Here are a small network's activations along a few directions, averaged over the inputs that share one value of a field.
Values that are neighbours, or in one group, have similar rows; names and order tell nothing.
In the rows, 500 means zero.
Random noise pushes rows far along 23 fixed directions. That doesn't count. These rows show it; they differ only by the noise:
[536 426 587 585 650 546 218 513 454 566 452 480 574 242 402 546 840 561
 587 174 210 558 310 579 538 669 394 333 610 423 568 435 724 535 603 475
 465]
[650 485 407 501 556 625 183 440 596 594 502 444 474 490 723 564 706 555
 434 482 635 538 454 345 786 573 465 407 510 780 399 403 456 527 573 631
 481]
[400 800 398 431 392 874  29 401 353 301 397 385 591 546 419 386 512 458
 390 259 600 445 764 694 629 409 511 833 624 271 353 387 633 348 748 422
 288]
[707 520 349 673 408 708 568 541 643 648 456 462 561 328 162 302 602 700
 536 262 440 494 338 532 621 477 575 637 536 601 348 552 452 746 368 251
 390]
[407 486 353 642 622 601 578 674 897 519 400 582 378 247 480 675 762 761
 606 390 726 454 209 248 479 620 504 251 871 297 551 625 561 629 226 491
 679]
[602 433 427 419 562 296 577 387 508 495 539 543 509 392 701 349 445 264
 702 543 594 621 507 360 650 521 770 299 153 339 671 709 387 276 709 629
 192]
[259 628 599 347 482 711 460 627 245 337 567 438 574 515 478 683 684 424
 641 461 156 503 450 449 195 676 488 424 333 768 596 611 364 597 714 600
 218]
[615 600 446 551 522 510 232 509 592 517 612 430 393 418 606 537 661 586
 393 327 763 410 517 580 406 316 196 528 554 448 491 582 673 393 581 614
 343]
[412 269 556 504 483 614 650 629 787 405 688 670 367 415 512 458 403 408
 686 319 687 135 278 685 298 117 499 374 697 357 671 679 447 422 452 415
 477]
[506 828 165 717 486 464 626 535 841 544 661 395 422 790 175 251 575 349
 819 411 793 341 492 596 660 413 573  74 334 667 737 802 324 457 539 549
 712]
[457 624 518 467 307 513 347 709 394 408 459 565 576 332 635 700 511 425
 332 633 639 670 615 361 624 591 611 646 564 407 511 671 677 676 488 560
 444]
[749 648 331 576 785 461 319 445 411 416 730 423 616 651 583 506 346 176
 474 620 248 684 419 404 730 594 476 418 582 228 355 144 349 403 426 355
 612]
[265 435 531 493 353 472 623 729 626 315 712 339 373 476 649 410 785 686
 443 629 406 128 623 601 396 144 444 428 500 633 552 586 444 613 598 553
 335]
[439 493 508 462 527 444 697 730 526 317 609 576 399 399 611 423 424 452
 294 487 575  51 702 727 771 527 593 681 270 386 697 606 405 569 525 402
 647]
[452 462 703 287 180 546 413 430 449 656 337 623 547 476 568 464 654 406
 340 573 590 344 520 657 593 488 762 502 586 485 485 548 635 567 661 488
 719]
[473 427 478 138 490 800 826 388 597 531 670 553 482 517 693 445 405 492
 325 676 561 470 561 344 543 584 615 760 549 308 642 544 585 360 283 477
 485]
[120 304 621 470 454 227 440 481 419 283 533 595 455 375 475 418 741 757
 429 381 640 573 592 319 269 784 710 450 265 613 529 506 106 541 545 476
 407]
[250 311 768 586 356 366 213 613 210 496 469 490 691 377 638 466 517 539
 345 449 344 802 630 537 401 588 841 373 430 574 605 423 517 552 756 341
 442]
[416 261 472 646 664 334 531 525 667 344 643 412 587 357 665 548 529 660
 556 514 671 543 529 263 209 355 366 464 492 385 522 542 729 331 426 827
 292]
[562 391 421 763 584 489 888 665 800 586 434 435 465 567 269 440 435 510
 602 454 520 308 324 496 315 444 563 419 423 665 612 583 428 757 323 351
 751]
[676 516 547 395 514 523 549 444 406 691 650 506 641 550 351 306 516 557
 424 328 444 518 421 751 517 360 315 539 647 450 528 349 849 485 272 392
 572]
[560 339 418 531 385 633 780 587 953 818 412 385 327 392 554 388 820 646
 640 456 689 264 242 440 329 276 683 155 437 833 664 775 529 689 585 536
 429]
[405 477 334 470 616 728 460 482 480 559 674 524 411 424 589 768  98 511
 615 565 534 623 384 488 452 574 377 436 590 625 534 562 364 367 621 474
 202]
[387 519 533 770 574 390 682 540 628 453 412 405 337 534 580 523 348 582
 441 833 258 424 712 492 540 505 442 514 584 278 490 516 407 296 499 492
 809]
[157 345 463 541 545 336 406 501 407 136 274 481 718 790 302 475 322 399
 595 370 860 603 633 372 340 536 682 619 404 669 538 274 495 747 416 483
 530]


KAV, 12 values:
tase: [464 609 567 549 351 510 605 511 587 671 322 498 483 581 513 562 735 746
 416 681 480 389 520 426 556 625 546 392 522 693 375 559 430 610 473 644
 866]
sinar: [591 807 351 227 483 263 325 460 224 409 547 569 524 514 388 517 611 557
 363 217 840 497 503 710 605 413 238 616 580 183 484 418 708 668 390 360
 247]
pana: [329 173 621 328 511 585 578 552 347 649 570 668 439 216 543 328 154 695
 316 316 609 638 630 638 444 774 815 629 171 873 570 353 350 383 530 365
 420]
sugu: [146 269 475 307 478 574 535 518 691 548 510 521 240 448 463 407 465 557
 624 357 700 472 550 696 542 418 614 301 645 580 874 489 693 469 583 405
 458]
zol: [597 541 468 611 640 364 582 509 550 416 270 535 575 437 379 572 555 494
 480 525 473 373 422 440 563 606 492 591 618 158 358 381 625 608 342 494
 761]
meger: [445 621 431 471 464 598 392 506 504 448 511 484 397 481 574 497 479 559
 345 575 532 468 719 485 677 574 549 593 522 494 419 432 393 407 505 527
 577]
bamo: [555 427 533 686 518 539 351 492 692 575 785 544 420 586 478 689 606 650
 430 471 553 474 348 489 472 488 145 435 768 589 526 598 411 500 380 469
 695]
ziv: [530 595 425 361 461 617 680 660 558 422 635 569 396 338 276 352 720 771
 509 237 621 621 533 394 541 581 350 744 384 653 618 672 576 651 123 489
 259]
nalid: [282 479 507 478 273 712 281 486 558 564 561 574 517 424 219 514 685 613
 411 321 452 385 430 695 617 692 672 430 740 597 427 416 430 671 583 332
 796]
gugom: [821 534 380 648 631 627 630 622 521 485 663 388 637 386 342 594 600 684
 454 223 438 342 369 535 463 416 158 826 377 565 489 645 658 768 373 436
 169]
nosat: [445 552 299 306 463 538 791 406 599 376 384 457 455 400 169 401 584 547
 599 445 510 291 550 551 541 485 462 792 488 243 458 540 705 667 382 548
 331]
zugu: [398 696 498 406 426 840 372 374 439 336 458 418 377 947 556 475 370 454
 364 457 471 367 584 638 431 192 460 730 778 327 401 290 174 451 588  95
 495]
KAV is arranged as 4 separate groups.
List the group mates of nosat, in the order listed.
> tase, nalid
List the group mates of pana, in the order listed.
> sugu, ziv
List the group mates of bamo, in the order listed.
> zol, gugom

DEBO, 14 values:
lef: [375 419 615 315 459 300 597 519 393 563 500 452 441 673 692 359 505 551
 357 553 593 514 619 654 505 277 534 375 542 509 734 374 663 528 448 343
 536]
duvi: [501 480 574 595 548 645 455 529 512 620 276 371 576 474 611 369 405 558
 350 516 448 636 699 524 515 410 602 565 667 361 517 312 910 314 421 521
 713]
rakot: [331 528 490 394 627 678 703 561 407 539 237 494 331 563 657 701 347 686
 695 588 320 548 425 425 483 571 432 369 529 746 544 470 294 522 519 470
 344]
vuf: [350 541 527 332 217 649 319 613 572 445 685 427 496 618 473 572 762 221
 437 618 559 538 510 426 339 463 660 415 525 790 583 545 571 758 599 597
 557]
runal: [443 392 470 392 670 735 602 280 542 503 311 458 668 654 352 367 598 549
 678 454 231 602 460 341 750 736 636 495 578 559 474 196 576 478 315 530
 694]
lege: [448 293 333 370 684 645 704 455 813 309 757 276 645 758 635 487 571 144
 502 720 469 274 429 272 401 400 640 472 551 310 656 320 656 575 445 558
 601]
vuge: [521 632 539 655 631 463 429 504 349 598 335 494 533 668 423 445 274 511
 803 462 301 631 423 717 522 309 346 201 660 595 414 333 510 302 513 482
 559]
fif: [513 468 517 227 506 600 684 488 538 546 385 553 450 445 423 276 678 473
 444 342 566 420 503 522 572 597 640 608 459 445 640 447 657 582 285 431
 594]
pev: [608 696 249 616 608 441 518 414 664 474 448 354 550 684 369 527 500 337
 542 648 582 371 483 454 590 534 454 476 546 317 384 422 559 542 504 549
 702]
zazez: [646 445 670 541 614 257 715 407 419 442 468 567 592 696 490 340 543 540
 341 446 566 523 623 334 397 740 512 747 100 548 552 500 302 467 279 493
 727]
kavan: [447 396 595 614 316 639 568 551 550 496 296 394 519 383 412 263 762 809
 505 289 331 466 499 480 326 293 720 606 476 548 419 551 375 671 578 282
 232]
lon: [395 297 611 290 473 701 320 442 530 517 700 431 536 436 818 624 730 561
 281 490 523 480 513 395 383 505 516 504 552 596 633 476 687 461 635 623
 370]
belu: [356 444 491 531 389 156 458 425 488 541 307 449 182 341 383 380 458 473
 553 678 436 892 689 482 515 520 488 482 538 382 560 531 541 458 520 396
 367]
kuvit: [622 288 573 621 359 709 563 441 545 630 598 545 696 467 464 512 296 633
 441 496 532 535 456 445 419 448 565 739 435 734 380 610 484 514 502 515
 415]
DEBO is arranged as a ring.
Going along DEBO from vuf by way of its neighbour kuvit, in what order are lef, rakot, lege, kavan met?
> lege, lef, kavan, rakot
Which values are neighbours of zazez? Give them in the order they are listed.
> vuge, pev
Which values are neighbours of fif? Give them in the order they are listed.
> duvi, belu

ZOKO, 12 values:
mused: [633 516 357 735 607 527 322 399 661 419 300 328 571 631 347 478 462 410
 521 304 834 635 584 333 320 463 431 759 346 456 495 528 684 529 551 576
 410]
degav: [581 459 686 363 651 473 248 471 337 746 508 579 353 454 716 416 454 495
 408  60 799 668 496 758 319 512 384 362 296 601 862 523 678 246 672 424
 378]
pupes: [359 658 227 106 746 761 694 418 339 585 901 354 777 663 415 385 390 534
 562 446 409 612 495 591 613 724 493 336 458 571 734 251 832 374 398 548
 358]
fitud: [413 522 634 415 467 564 238 584 336 190 567 514 464 595 616 589 477 105
 455 601 213 467 685 582 756 463 464 643 619 371 593 397 508 504 585 457
 566]
bip: [485 359 695 519 343 567 587 381 501 515 498 618 393 390 453 711 231 379
 531 649 285 210 527 769 403 367 307 729 535 402 450 731 516 319 759 608
 497]
rekun: [514 257 557 288 404 542 427 227 468 718 614 397 377 636 469 564 459 423
 270 773 324 517 663 601 691 697 266 765 418 971 532 365 621 580 601 544
 598]
pabod: [510 458 451 609 734 546 337 613 402 367 621 570 553 347 164 412 498 453
 705 120 264 671 273 508 353 628 472 389 567 606 388 225 329 557 278 360
 443]
demu: [458 679 523 424 622 366 695 859 416 305 506 671 197 187 795 750 490 633
 489 325 693 277 547 573 517 544 255 542 234 292 838 957 411 522 543 551
 179]
kabe: [770 276 563 743 554 341 346 679 604 496  92 346 280 361 620 262 546 396
 418 493 398 194 685 666 760 183 553 620 272 927 221 157 499 675 603 601
 640]
taso: [691 482 592 340 422 498 612 437 453 726 602 511 514 524 566 362 481 367
 385 661 436 632 476 468 339 479 575 492 430 631 415 422 549 399 372 560
 591]
geku: [546 478 503 533 374 653 521 591 590 676 353 492 275 443 465 289 536 537
 674 484 362 828 414 399 587 337 729 278 623 807 485 444 320 564 366 310
 423]
sefu: [611 847 414 299 489 570 738 649 424 678 473 589 478 576 562 625 403 531
 321 686 755 429 554 512 603 700 397 540 466 665 502 577 641 552 210 662
 805]
ZOKO is arranged as 4 separate groups.
List the group mates of rekun, in the order listed.
> taso, sefu
List the group mates of mused, in the order listed.
> degav, pupes
List the group mates of geku, in the order listed.
> bip, demu
